A small network was shown many inputs. Here are its activations along a few directions, one row for each input.
Each table varies a few parts of the input and shows all the possible inputs, shuffled.
Descriptions start from the smaller parts, as in this example, which fits no table here: one of 6 places along a line, together with either a single point or one of 11 places along a line or (one of 3 separate values, together with one of 5 places around a ring).
Shared parts are said once, and a part with two or three values counts as separate values.

Other details of the inputs vary at random and push rows far along three fixed directions, the same in every table; ignore that.

Table:
row 1: [ 36 -33  -3   4  68 -26 -33  10 -17  -2 -11]
row 2: [-39  32  26 -13 -64  25  23  -8  26   0  25]
row 3: [ 62  39  62  26  10   0   7 -12 -26   9 -21]
row 4: [  -1  -31   15  -47   -4   37 -106  -20  -50   51    6]
row 5: [ 35 -28 -15  -7  79  -7 -13   1 -32  -6  -7]
row 6: [ 31  22   6  30 -10 -24  32 -14  21 -19  -9]
row 7: [-61 -43 -52 -11 -25  10  -9  12  16   2  11]
row 8: [-14 -19 -13 -17  -1  26 -66  -2   0  21  -6]
row 9: [ 41 -20  -7 -13  76  12 -24  -2 -46  10 -10]
row 10: [ 60   5  42  37  12 -24   4 -12 -16 -11 -14]
row 11: [ 24  35  39 -22 -40  10 -22 -23  -6  20  -7]
row 12: [ 14  -7 -48  47  42  -8  42  10  -2 -24 -11]
row 13: [-14  17  17 -26 -49  11 -23   9   8  25 -10]
row 14: [ 10  44  38 -22 -42  27 -11 -12 -11   4  12]
row 15: [ 26   4  -8  29 -12 -32  50   8   5 -27  -2]
row 16: [ 20  34  15  32  -9  -4  58 -14  11 -18  -6]
row 17: [-67  -4 -46 -34   4  34  -5  13  35  -7  14]
row 18: [ 12   4  47 -23 -54  -6  -2  -6 -31  19  13]
row 19: [-61 -15 -56 -12 -10  26 -21  12  22  24  -2]
row 20: [-59 -25 -50 -31  11  14   2  10  36  -1   5]
row 21: [ 23  19 -12  33   0 -11  43 -14  19 -32  -8]
row 22: [ 27  26   1  29 -14 -28  48   2  14 -12 -15]
row 23: [ 65  31  31  24  25  -3  -1 -21 -29   5 -17]
row 24: [ -7 -26 -69  33  34  -4  22  12   7 -22  -8]
row 25: [ 15  40  49 -13 -37  17 -19 -12   2  21 -12]
row 26: [  6  29   0  30  23 -26  65   8  51 -28 -23]
row 27: [-73 -27 -51  -1  -7  33   1  23  13   5  23]
row 28: [ -7 -39 -66  46  44 -11   2  -3  23 -21  -4]
row 29: [ 11  31  -5  23  24 -25  67  -2  40 -22 -17]
row 30: [-23  22  26 -11 -73  -4   3  -6  46   2   1]
row 31: [-15 -37  -8  -9   3  17 -56 -18 -17  26   9]
row 32: [  5  21  22  43 -11 -21  57  13  18  -3 -11]
row 33: [ -5 -40 -41   4  35  11 -56  21 -17  17 -13]
row 34: [ 16  32  65 -64 -41 -14 -19 -11  -4  29   3]
row 35: [ 15  23  -3  22  22 -20  74  11  28 -42   2]
row 36: [ 12  24  61 -46 -21  -9 -13   2   6  19 -10]
row 37: [-64 -37 -54  -2 -21   5 -22  25  38   7  -1]
row 38: [ 37  17  59 -50 -46  20 -56 -24 -46  31   9]
row 39: [-59 -35 -50   1 -15  21 -16   1  25 -18  24]
row 40: [-39  34   2 -34 -38   8  43  -3  48  -5   1]
row 41: [-39  21  10  -1 -53  15  39 -14  36   1  12]
row 42: [-13 -11 -14 -10  11  27 -50  14 -17  33 -13]
row 43: [ 65   7  36  -5  26 -40  20  -6 -23 -18   0]
row 44: [-61 -17 -40 -37   4  22  -6  19  30  -7  17]
row 45: [   2  -13    8  -38    5   45 -102   -9  -33   44   -9]
row 46: [ 11  -4  -3  52  -9 -46  63   3  19 -22  -2]
row 47: [ 16  13   4   7  21 -26  53  10  19 -41   6]
row 48: [ 13   5  24  45 -18 -30  38  -9  28 -20  -4]
row 49: [ 46 -25 -20   9  51   8 -39  16 -62  -5   4]
row 50: [ 70  20  24  27   8 -34  23   2 -25  -5 -16]
row 51: [ 14  38  57 -37 -55  21  -1  -3 -35  34   0]
row 52: [-47 -32 -36 -48  25  24 -48   7  10  31  -1]
row 53: [-16 -24 -51  52  49   1  19  24  11  -4 -19]
row 54: [-28   6   7  -7 -64  -2  25 -16  34 -12  11]
row 55: [ 11  20  -4  44  13  -6  43 -11  18 -10 -13]
row 56: [-57  26  39 -29 -52  -8  13 -17  14 -17  23]
row 57: [-29  21  22 -53 -54 -12  20  -4  35   0  13]
row 58: [-14 -54 -42  44  39 -15  -8  18  -2  -3  -5]
row 59: [-34   0   9  -6 -63  -6  25  10  12  -9  27]
row 60: [ 33 -22 -19   4  84   0 -15   1 -24  11 -16]
row 61: [ 71 -16  -5  41  52 -33   2   6 -42  -5 -14]
row 62: [-55 -24 -41 -20  -1  38 -40  12  -5  41  -2]
row 63: [-62 -22 -62  -8 -18  28 -20   6  35 -17  20]
row 64: [ 11  27 -17  46   0 -11  66 -12  33 -36  -7]
row 65: [ 56 -20  17 -34  73   6 -68   3 -75  10  11]
row 66: [-26  22  27 -46 -60 -16  20   6  35 -16  27]
row 67: [-66 -23 -45  10   1  28  -7  -6  35  16   6]
row 68: [-38  13   6  -7 -50  10  38   5  16  12  10]
row 69: [-69 -15  -9   7   9 -17  -3  -9  29 -12  -6]
row 70: [-56 -13 -57  -8 -14  34 -20   1  30 -14  16]
row 71: [ 28  -9 -15  27  59  27 -17  -3 -42  -7   4]
row 72: [  0 -24 -35  13  48  29 -21  19 -43   5   5]
row 73: [-12 -33 -53  17  69 -21  18   9  27 -17 -10]
row 74: [ 13  23  58 -45 -24 -17 -18   1   6  18  -4]
row 75: [ 19   8   1  20  11 -58  57   1  40 -32  -4]
row 76: [-23  27  -3 -11 -59   4  30  13  23 -15  12]
row 77: [-16 -36  -6 -19  -6  24 -52 -18 -26  19  16]
row 78: [ 15   9  18  37 -20 -21  47 -10  11 -37  20]
row 79: [  3  23  86 -52 -21  -4 -54 -36 -52  35   0]
row 80: [ 38 -16  -1   7  79  -1 -20   9 -21   9 -22]
row 81: [ -7 -24 -20 -39  -8  26 -58   7 -36  27   4]
row 82: [ 18  12  57 -17 -51 -11 -18   5 -17  23  -6]
row 83: [ 46 -24 -24  17  55   9 -34 -12 -41  -6  -5]
row 84: [ 37  14  54   9  33 -31  10 -31 -49 -18  -5]
row 85: [ 10  36  76 -19 -46  21 -20 -15 -10  37  -2]
row 86: [ 17  15  59 -37 -62  -5 -24  -6 -29  36   2]
row 87: [ 76  25  51  10  -3 -10  -2 -13 -43 -17   9]
row 88: [ 41 -34  -8  15  44   0 -31  13 -65  -6   9]
row 89: [ 11  15   9  19  21 -32  51  13  39 -21 -19]
row 90: [  7   8  -2  43  10 -18  52   6   6   0  -7]
row 91: [ 39 -32 -27  22  51  -3 -22  18 -51 -14   8]
row 92: [-66 -14 -67  -2  -9  30  -1  23  23  -7  14]
Each input here is: one of 4 places along a line, together with either a single point or one of 6 places along a line or (one of 2 separate values, together with one of 8 places along a line).
Changing only the place on the line of 4 turns row 9 into row 60. The same change can be made to row 38. Which row results?
> row 28
Changing only the place on the line of 4 turns row 86 into row 88. The same change can be made to row 23. Which row results?
> row 14
Changing only the place on the line of 4 turns row 20 into row 89. The same change can be made to row 51. Which row results?
> row 53
Change only the place on the line of 8 in row 21. List by row number the other rows that result.
> row 16, row 38, row 41, row 54, row 64, row 77, row 83
Start at row 42 and move only the place on the line of 4, one step at a time. The first step leads to row 19. Which rows follow, in order?
> row 12, row 92
Start at row 2 and move only the place on the line of 8, one step at a time. The first step leads to row 71. Which rows follow, in order?
> row 14, row 70, row 63, row 87, row 39, row 78
Change only the choice among 2 separate values in row 72. List by row number the other rows that result.
> row 71
Start at row 69 and move only the place on the line of 4, one step at a time. The first step leads to row 79. Which rows follow, in order?
> row 84, row 56

Table:
row 93: [ 45  18  25  22   9 -13  21   0 -15   1 -11]
row 94: [-19  -7 -30  14   8   4  22   8  13 -10   4]
row 95: [-44  -1  -8 -18 -29  16  -3  -1  20   9   7]
row 96: [  1 -46 -47  13  60  15 -40  14 -30   4  -3]
row 97: [ 17  15  25 -15 -14  10 -14  -3 -17  20  -5]
row 98: [ 17  -9  21 -17   9   9 -43  -5 -42  26  -4]
row 99: [-13  11  27 -28 -41   2 -20  -3  -3  14  10]
row 100: [ 43  26  25  21   8 -11  20  -8  -7 -11 -12]
row 101: [ 32   4  29 -31  43 -15 -18   1 -11  14 -15]
row 102: [ 23  32  42   2 -18  -6  18 -14  -2  -8  -2]
row 103: [ 39  16  30  25   7 -20  23  -6 -11  -2 -10]
row 104: [ 34  26  40  21 -17 -28  47  -2   0 -21  -1]
row 105: [ 44   5  19  16  20  -9  14   4 -28 -10   0]
row 106: [-12  -7 -29  12  21  12   1   2  10 -11  -2]
row 107: [ 45  21  21  16  -4 -21  28  -4  -8 -14  -4]
row 108: [  8  16  32 -13 -20   1  -7  -6 -15  15   0]
row 109: [ 36  20  32  25   3 -19  28  -7  -3  -4 -10]
row 110: [ -3   9  14 -31 -13  27 -31  -4 -18  20   9]
row 111: [ -9   5  23 -63  10   3 -28   3  -1  20  -2]
row 112: [-26  -4  10 -24 -29  11 -27  -1   0  25   2]
row 113: [-33  -8 -34   0   1  14  -5   6  21   1   2]
row 114: [ -4  -5 -25  34   6 -17  39  11  26 -23  -5]
row 115: [-18 -11 -31  17   4  -4  17  10  16  -6  -6]
row 116: [  0  -9 -32  30  20 -14  27  12  13 -25   3]
row 117: [-44  -6 -10 -20 -33   6  -9   3  19   3  14]
row 118: [-10  -1 -20  35  -2 -28  43   4  34 -28  -1]
row 119: [ 37   8  20   1  17   7 -21  -4 -26  15  -7]
row 120: [ 39  28  36  23 -20 -26  45   4   7 -13  -8]
row 121: [-16  -4  -2 -32  -2  36 -46  -5 -16  19   8]
row 122: [ 13  13  27 -13 -24   3  -8   2 -12  19  -4]
row 123: [ -2 -45 -43  17  64  12 -39   2 -27  10  -7]
row 124: [ 38  16  30  16  -1 -22  30  -8  -9 -22   3]
row 125: [ 13   5  28 -19 -15   2 -20  -7 -21   6   6]
row 126: [-37 -12 -26  -5 -17   1  10  -4  26 -12  14]
row 127: [ -6  21  24 -29 -30  20 -22  -6  -4  16   0]
row 128: [ 17   2  24 -17  13  17 -45 -13 -35  18  -3]
row 129: [  3 -47 -40 -21 104   3 -53  10 -24  11 -12]
row 130: [  1 -12 -34  30  20 -14  24   9  15 -26  -3]
row 131: [ -6   4  23 -25 -14  20 -41 -12  -9  23  -1]
row 132: [-14 -18 -30  12  10  -7   6  -2  13 -12   2]
row 133: [-44   2 -11 -18 -44  11   9  11  29   0  10]
row 134: [ -3   5  14 -30 -16  23 -29   1 -22  25   4]
row 135: [-12  14  28 -24 -37  10 -13  -9   1  22   1]
row 136: [ -7   1  30 -26 -32   9 -28  -2  -9  23   3]
row 137: [  5  -7  12 -35 -14  20 -51  -1 -26  24   1]
row 138: [ -3 -28 -31  12  54  17 -28  -6 -18  -5   1]
row 139: [-21 -13   8 -28 -20  15 -40  -1 -10  22   5]
row 140: [-49   5 -14   4 -40  -9  34   5  41  -9   3]
row 141: [-46 -11 -21   0 -22   1  18   5  30 -12  13]
row 142: [-16 -10 -20 -16  40 -17   9   8  30  -7 -12]
row 143: [ 44  13  25  18   1 -25  21 -12 -10 -13  -6]
row 144: [-13  -3 -18  35  -1 -24  47   7  31 -29  -1]
row 145: [ 38  23  26  18  -2 -17  38   1 -15 -13  -2]
row 146: [-44   1 -15 -35   7 -11  22   9  48 -10   3]
row 147: [ 39   8  21  20  23 -12  13  -5 -27  -5  -5]
row 148: [ -5  14  18 -35 -42  13 -11  -6  -4  11  13]
row 149: [-11 -33 -34  14  41   5 -13   4 -17  -3   3]
row 150: [  4 -44 -49  13  59  10 -44  11 -27   5  -3]
row 151: [ 36  -2  23  -1   8  -6 -20 -11 -26   9  -3]
row 152: [-12  -4 -26  16 -11  -9  26   4  34 -13  -1]
row 153: [ -6   4 -24  31   9  -8  49   6  24 -24   0]
row 154: [ 45  -5  13  19  46  -4 -12  -6 -41   5  -9]
row 155: [-45 -10 -16 -17 -16  20 -10  -1  14   9  11]
row 156: [-11 -28 -37  10  26   1  -7  -2   0 -11   5]
row 157: [-29  15  24 -25 -65  -2   1  -5  30   7   7]
row 158: [ 46   9  15  17  19 -16   5   4 -26  -7  -3]
row 159: [ 40  25  25  21  -2 -18  34  -1  -7  -6 -11]
row 160: [ 48   8  18  20  17 -17   4   3 -20  -3  -6]
row 161: [-18 -18 -27  13  13  -6   7   4   8 -16  11]
row 162: [-32  -4 -30  -2 -27   0  15   2  36  -8   3]
row 163: [ -2 -40 -42  12  70  19 -40  -2 -28   2   4]
row 164: [-29 -19 -21 -20 -15  18 -32   6  10  13   3]
row 165: [ -5  17  23 -28 -32  18 -17   0  -8  24   1]
row 166: [-48  17   2 -13 -51   6  14  -9  47  -2   2]
row 167: [-35  -2 -19 -23 -36  13  -2   2  23   2  11]
row 168: [ -8  -2 -18  38  -1 -29  42   5  36 -26  -1]
row 169: [-38  -3 -21   1 -10   6   4  -1  28  -3   3]
row 170: [-36 -21 -29  -2   9  15  -9   2   5   3   9]
row 171: [ 33   5  19  -1  11   1 -13   3 -37  12  -6]
row 172: [ 37  11  23   2  16   8 -20  -7 -24  10 -10]
row 173: [-37  -6 -28  -5 -24   5  14   6  31 -15  11]
row 174: [-35  21  24 -26 -64   2  13  -2  20   8   9]
row 175: [-20  -1 -25  13  -9  -8  29   9  25 -20  11]
row 176: [  2 -11 -33  29  35   1  19   8   3 -13  -4]
row 177: [ -9  18  23 -28 -39  14 -11   1  -5  22   3]
row 178: [ -6   1 -19  34  13 -15  34  -3  28 -22  -6]
row 179: [  6 -52 -43  10  69  11 -55   2 -37   2  -2]
row 180: [ 33  21  26  -2   3   4  -1  -4 -21   3  -2]
row 181: [ 40  21  30  18  13 -13  19 -10 -15 -11  -3]
row 182: [ 36  34  40  26 -12 -25  42 -10  11 -13  -8]
row 183: [ -3  -9 -21  32   8 -22  32   0  25 -28  -4]
row 184: [-31 -16 -22 -25 -15  21 -28   6   4   7   9]
row 185: [ -3  18  22 -28 -32  17 -21  -5  -2  21   0]
row 186: [ 14  13  25 -18 -17   8 -10   2 -25  15   1]
row 187: [ -1  -8 -31  36  24  -6  28   8  20 -12 -10]
What do these inputs look like to the network?
> one of 5 places along a line, together with either a single point or (one of 2 separate values, together with one of 9 places along a line)
Changing only the place on the line of 5 turns row 148 into row 167. The same change can be made to row 110. Which row results?
> row 180
Change only the place on the line of 5 in row 114. List by row number the other rows that result.
> row 96, row 105, row 120, row 133
Change only the place on the line of 5 in row 99. List by row number the other rows that result.
> row 117, row 118, row 161, row 168
Change only the choice among 2 separate values in row 144. List by row number the other rows that result.
> row 96
